Each row below holds a small network's activations on one input, seen along a few directions.
In each table, some parts of the input vary, and every possible input appears once, in random order.
A made-up example of a description, with smaller parts first: one of 3 separate values, together with either a single point or one of 9 places around a ring or (one of 4 places along a line, together with one of 8 places around a ring).
Shared parts are said once, and a part with two or three values counts as separate values.
(in the rows, 128 means zero)

Other details of the inputs vary at random and push rows far along two fixed directions, the same in every table; ignore that.
These rows show it; all are for the same input, with only those details redrawn:
[139  95 141 127 174 153 189 109 147 131 103]
[131 115 145 121 152 127 170 110 142 133 125]
[186  85 116 153 156  49 106 139 182  80 136]
[112 139 156 111 133 129 173 103 130 149 136]
[182  86 120 149 155  58 111 139 180  86 135]
[120 111 151 115 166 168 203 102 133 150 106]
[120 112 151 116 166 168 203 102 133 149 105]
[183  96 117 147 139  31  89 144 182  83 155]

A family of inputs:
r1: [131  99 111 146 188 149 161 130 149 119  86]
r2: [ 93 172  84  93  63 145 107 116 112 124 161]
r3: [149 165 126 125 119 123 141 122 147 124 164]
r4: [114 170 126 106  38 104  26 165  91 109 166]
r5: [115 152 211 113 113 129 124 132  86 158 127]
r6: [132 160 106 111 113 182 152 115 127 142 153]
r7: [ 88 120  91 116 106 200 141 129  93 146  83]
r8: [160 143 146 110 130 116 162 120 141 137 151]
r9: [151 101 102 166 126  92  47 160 126  99 133]
r10: [131  82 145 162 198 187 164 134 109 131  69]
r11: [ 96 153 101 123 109 128 106 122 123 143 139]
r12: [ 59 180 127  95  51 167  96 126  53 162 143]
r13: [ 93 178 142 141  78  46  69 141 120 139 174]
r14: [135  99  89 164 134 120  90 156 142 116 111]
r15: [ 65 183  97  88  63 170 125 103  85 159 127]
r16: [182  88 118 167 137 117  49 176 142  82 112]
r17: [ 81 159 196 106 108 114 128 117  73 178 145]
r18: [152  88 139 155 149  70 113 148 144 120 108]
r19: [163  81  99 156 190 138 154 133 174  88 106]
r20: [108 113 151 117 174 158 193 108 122 159  85]
r21: [130 126  89 135 123 139 115 124 150 115 144]
r22: [125 177 178 137  85  68  47 149 106 122 172]
r23: [120 182  90  89  67 186 144 114 104 135 151]
r24: [147  84 136 135 191 166 201 108 148 128  85]
The inputs of r6 and r3 match in every part but one. If r21 is changed in the same way as r6 into r3, which row does it become? -> r19
What do these inputs look like to the network? -> one of 4 places along a line, together with one of 6 places along a line
Change only the place on the line of 4 in r11. List by row number the other rows that result. -> r1, r15, r20
Change only the place on the line of 6 in r17. List by row number the other rows that result. -> r5, r8, r18, r20, r24
Change only the place on the line of 4 in r9. List by row number the other rows that result. -> r10, r12, r17

A family of inputs:
r25: [142 134 124 112 127 167 151 129 105 132 100]
r26: [110 174 123  99  66 109 115 132 105 133 151]
r27: [ 44 152 186 107 120 137 159 105  77 194 116]
r28: [144  82 130 135 200 192 233 115 141 132  55]
r29: [127 130 123 118  94  35  86 112 159 111 187]
r30: [ 75 158 155  88 120 164 202  86 114 186 126]
r31: [114 129 126 135  77  51  36 154 108 116 136]
r32: [ 91 173 190  99 113 158 182 101  93 186 149]
r33: [ 96 191 117 126  90 107 115 128 121 141 166]
r34: [145  46  88 122 181 220 188 116 138 108  62]
r35: [183 101 106 176 162 119 102 156 157  95 124]
r36: [168  69 161 142 199 167 167 130 150 108  96]
r37: [120 179 159 107 103  78 128 116 118 150 165]
r38: [203  85 109 185 163  84  50 165 181  57 142]
r39: [126 168 149 107  70 121 101 133  96 141 160]
r40: [102 144 119 161 101  47  35 155 125 122 155]
r41: [186  83  58 173 155  67  74 162 195  69 130]
r42: [ 82 114 109 123 164 233 202  88 121 156 102]
r43: [126 148 161 106  93 151 102 128 104 127 149]
r44: [107 186 129 125 114 134 127 123 110 151 153]
r45: [194  41  67 145 174 145 134 154 171  76  66]
What do these inputs look like to the network? -> one of 3 separate values, together with either a single point or one of 6 places along a line
The inputs of r39 and r32 match in every part but the choice among 3 separate values. If r25 is changed in the same way as r39 into r32, which row does it become? -> r37
Start at r38 and move only the place on the line of 6, one step at a time. The first step leads to r35. Which rows follow, in order? -> r44, r33, r41, r42
Change only the choice among 3 separate values in r38. List by row number the other rows that result. -> r36, r43

A family of inputs:
r46: [ 49 168 128  84  63 183 132 111  68 181 130]
r47: [122  99  73 143 156 190 147 126 137 112  84]
r48: [140 108 143 130 178 231 219 113 117 150  85]
r49: [175  31  91 153 179 187 135 158 125  91  39]
r50: [170 120 105 134 127  60 106 137 173 102 164]
r51: [206  85 142 154 175  85 117 157 169  76 116]
r52: [163 122 131 147 112 101  56 164 123  90 130]
r53: [ 90 157  81 116  48  55  35 141 125 107 168]
r54: [ 80 179 104 113 109 168 145 105 117 149 148]
r55: [143 105 181 113 159 131 178 115 133 133 101]
r56: [ 14 170 234 124 130 134 133  91  76 215 164]
r57: [103 128 149  92 136 155 205  87 125 167 122]
r58: [206  91 134 168 168 104 105 164 166  74 115]
r59: [148 127 151 137 155 178 137 139 115 122 106]
r60: [109 117 103 130 176 223 221 102 143 143  90]
r61: [151 169 146 117  80  28  79 133 139 119 202]
r62: [148 107 130 137 102  96  51 169 111  90 114]
r63: [147  72  98 130 177 112 178 109 181 102  98]
r64: [ 78 218 133  96  57 126 104 109  99 172 195]
r65: [ 61 144 156 152 142  66 125 136  98 181 100]
r66: [195  87  84 164 160 107 115 149 182  84 127]
r67: [122 186 139 117  77 108  87 129 104 141 180]
r68: [188 103  71 155 136   9  71 148 207  56 167]
r69: [ 76 199 122 100  42 119  80 118  93 163 183]
r70: [124 102 126 126 159 246 185 122  86 147  69]
r71: [118 133 170  95 125 126 181  96 117 159 132]
What do these inputs look like to the network? -> either one of 2 separate values or (one of 4 places along a line, together with one of 6 places along a line)
Start at r55 and move only the place on the line of 6, one step at a time. The first step leads to r51. Which rows follow, in order? -> r58, r59, r52, r62

A family of inputs:
r72: [108 116 108 117 125 190 145 132 106 126  82]
r73: [150 137 130 123 103  78 101 123 158 109 173]
r74: [148 124  82 148 119 105  71 150 144  82 129]
r75: [132 122  96 129  87 105  73 144 113 116 135]
r76: [124 124  97 145 108 126  80 147 118 127 133]
r77: [118  89 151 121 164 192 187 109 117 143  78]
r78: [151 104 115 144 162  87 113 129 157 105 133]
r79: [ 86 153 167 123 112 132 129 113 113 160 147]
r80: [147  46 123 158 227 189 188 130 152 125  51]
r81: [ 86 183 176  90  62 100 106 119  88 159 175]
r82: [142  97 118 136 145  81 133 134 147 115 106]
r83: [168 108 107 132 139  70 110 131 172  98 151]
r84: [183 110 120 135 125  87 105 145 166  89 155]
r85: [ 92 170 183  90 106 179 173 112  73 180 116]
r86: [147 130  82 127  98 127  99 135 137 110 146]
r87: [ 86 148 157  96 107 115 138 109 107 160 140]
r88: [167 115 100 143 135  55 121 134 177  98 145]
r89: [143 135  85 125 103 130 103 141 146  96 134]
r90: [ 90 192 181 112  94 136 127 122  86 176 151]
r91: [157  68 104 161 214 151 192 124 159 110  68]
r92: [188  70 126 158 217 191 181 140 141 104  58]
r93: [ 84 126 176 118 164 239 212 110  89 179  90]
r94: [ 76 192 120 106  66 139  98 113  82 161 170]
r95: [133 177 155 105  99 133 143 120 114 150 158]
r96: [ 73 163 170 103 129 185 181  85  94 173 134]
r97: [121 125 127 149 136  77 121 137 147 133 133]
r98: [141 116  89 154 120 105  63 161 147  89 121]
r99: [144 143 139 138 116  79  89 137 132 107 170]
The inputs of r97 and r91 match in every part but one. If r76 is changed in the same way as r97 into r91, which row does it become? -> r94
What do these inputs look like to the network? -> one of 4 places along a line, together with either one of 2 separate values or one of 5 places along a line
Change only the choice among 2 separate values in r86. List by row number the other rows that result. -> r89
